These are the activations of a small network on made-up records, seen along a few directions, one row for each record.
Here are examples, each followed by its value of one field, L.
Other fields move the rows too, some of them a lot.
In the rows, zero is written as 500.
Strong random noise was added to every row along 5 fixed directions; ignore it. To show where, here is one row again and again, with new noise each time:
| 503 | 409 | 444 | 469 | 467 | 452 | 378 | 574 | 550 | 525 | 427 | 495 | 538 | 437 | 563 | 487 | 544 | 411 | 470 | 465 | 501 | 661 | 585 |
| 465 | 334 | 514 | 487 | 490 | 447 | 377 | 767 | 532 | 484 | 399 | 562 | 520 | 367 | 620 | 470 | 499 | 287 | 481 | 530 | 472 | 669 | 528 |
| 500 | 474 | 498 | 605 | 549 | 297 | 497 | 653 | 605 | 486 | 635 | 550 | 456 | 340 | 575 | 539 | 460 | 391 | 552 | 459 | 416 | 429 | 483 |
| 511 | 528 | 465 | 524 | 518 | 348 | 592 | 717 | 656 | 404 | 665 | 531 | 580 | 289 | 549 | 615 | 508 | 428 | 550 | 434 | 332 | 453 | 499 |
| 586 | 484 | 480 | 511 | 524 | 442 | 644 | 543 | 549 | 373 | 592 | 494 | 622 | 365 | 425 | 625 | 555 | 542 | 476 | 462 | 368 | 506 | 555 |
| 550 | 360 | 575 | 623 | 562 | 336 | 528 | 613 | 453 | 500 | 560 | 545 | 487 | 303 | 482 | 502 | 508 | 387 | 417 | 473 | 457 | 525 | 544 |
| 489 | 417 | 494 | 575 | 527 | 348 | 408 | 626 | 565 | 524 | 527 | 544 | 444 | 395 | 592 | 487 | 470 | 367 | 524 | 483 | 478 | 522 | 510 |

| 419 | 593 | 523 | 553 | 506 | 396 | 482 | 661 | 550 | 495 | 619 | 565 | 440 | 375 | 557 | 495 | 473 | 436 | 603 | 475 | 492 | 324 | 414 |
l7
| 536 | 516 | 533 | 397 | 443 | 683 | 611 | 471 | 351 | 419 | 446 | 455 | 658 | 425 | 372 | 515 | 671 | 619 | 324 | 392 | 552 | 591 | 628 |
l5
| 536 | 552 | 443 | 464 | 488 | 611 | 587 | 364 | 560 | 422 | 426 | 508 | 487 | 668 | 456 | 567 | 481 | 643 | 549 | 529 | 474 | 410 | 464 |
l10
| 540 | 597 | 494 | 431 | 549 | 630 | 625 | 396 | 646 | 308 | 484 | 583 | 551 | 672 | 441 | 613 | 449 | 658 | 677 | 638 | 392 | 410 | 429 |
l6
| 557 | 670 | 400 | 509 | 553 | 514 | 376 | 203 | 548 | 569 | 494 | 426 | 377 | 811 | 485 | 459 | 411 | 679 | 569 | 492 | 689 | 396 | 470 |
l9
| 528 | 573 | 430 | 467 | 389 | 540 | 535 | 439 | 512 | 567 | 532 | 395 | 597 | 413 | 500 | 546 | 556 | 548 | 437 | 342 | 520 | 565 | 563 |
l2
| 494 | 597 | 414 | 500 | 456 | 369 | 508 | 571 | 735 | 502 | 634 | 464 | 597 | 418 | 568 | 653 | 521 | 516 | 564 | 407 | 353 | 471 | 509 |
l8
| 423 | 557 | 347 | 360 | 477 | 588 | 320 | 593 | 759 | 425 | 414 | 527 | 548 | 682 | 695 | 523 | 403 | 462 | 715 | 700 | 383 | 556 | 442 |
l3
| 502 | 501 | 471 | 541 | 556 | 537 | 579 | 361 | 471 | 409 | 427 | 486 | 501 | 608 | 423 | 567 | 441 | 598 | 566 | 620 | 450 | 486 | 428 |
l1
| 511 | 564 | 489 | 558 | 426 | 306 | 360 | 425 | 542 | 724 | 623 | 479 | 455 | 461 | 559 | 416 | 513 | 437 | 448 | 344 | 561 | 529 | 534 |
l4

Which value of L does each new row have?
| 583 | 329 | 644 | 705 | 608 | 524 | 433 | 409 | 274 | 487 | 373 | 614 | 238 | 696 | 471 | 397 | 360 | 445 | 590 | 665 | 608 | 360 | 399 |
l4
| 593 | 538 | 547 | 434 | 530 | 515 | 677 | 504 | 473 | 380 | 594 | 475 | 601 | 429 | 443 | 575 | 517 | 653 | 514 | 507 | 378 | 408 | 502 |
l3
| 513 | 612 | 442 | 514 | 510 | 451 | 587 | 441 | 549 | 434 | 558 | 524 | 561 | 474 | 456 | 611 | 492 | 557 | 488 | 519 | 359 | 537 | 515 |
l1
| 532 | 455 | 465 | 369 | 420 | 589 | 605 | 688 | 459 | 397 | 414 | 535 | 565 | 451 | 469 | 525 | 564 | 458 | 438 | 527 | 437 | 566 | 550 |
l10
| 603 | 473 | 545 | 542 | 517 | 644 | 545 | 245 | 322 | 438 | 385 | 460 | 363 | 651 | 399 | 455 | 531 | 647 | 500 | 513 | 690 | 459 | 540 |
l5
| 603 | 452 | 663 | 511 | 565 | 688 | 749 | 459 | 287 | 241 | 493 | 488 | 488 | 516 | 276 | 547 | 497 | 686 | 430 | 547 | 554 | 398 | 452 |
l5
| 493 | 488 | 395 | 372 | 387 | 644 | 445 | 415 | 489 | 566 | 322 | 454 | 574 | 581 | 486 | 517 | 576 | 547 | 390 | 480 | 521 | 703 | 597 |
l10
| 420 | 821 | 460 | 519 | 432 | 272 | 607 | 745 | 771 | 472 | 804 | 498 | 469 | 393 | 680 | 562 | 424 | 436 | 663 | 379 | 395 | 215 | 371 |
l9
| 487 | 579 | 349 | 306 | 337 | 580 | 474 | 501 | 516 | 612 | 370 | 340 | 685 | 431 | 505 | 428 | 695 | 498 | 375 | 283 | 610 | 742 | 716 |
l9
| 348 | 658 | 319 | 290 | 414 | 615 | 467 | 734 | 774 | 303 | 465 | 572 | 523 | 609 | 671 | 588 | 429 | 517 | 735 | 589 | 382 | 317 | 339 |
l10
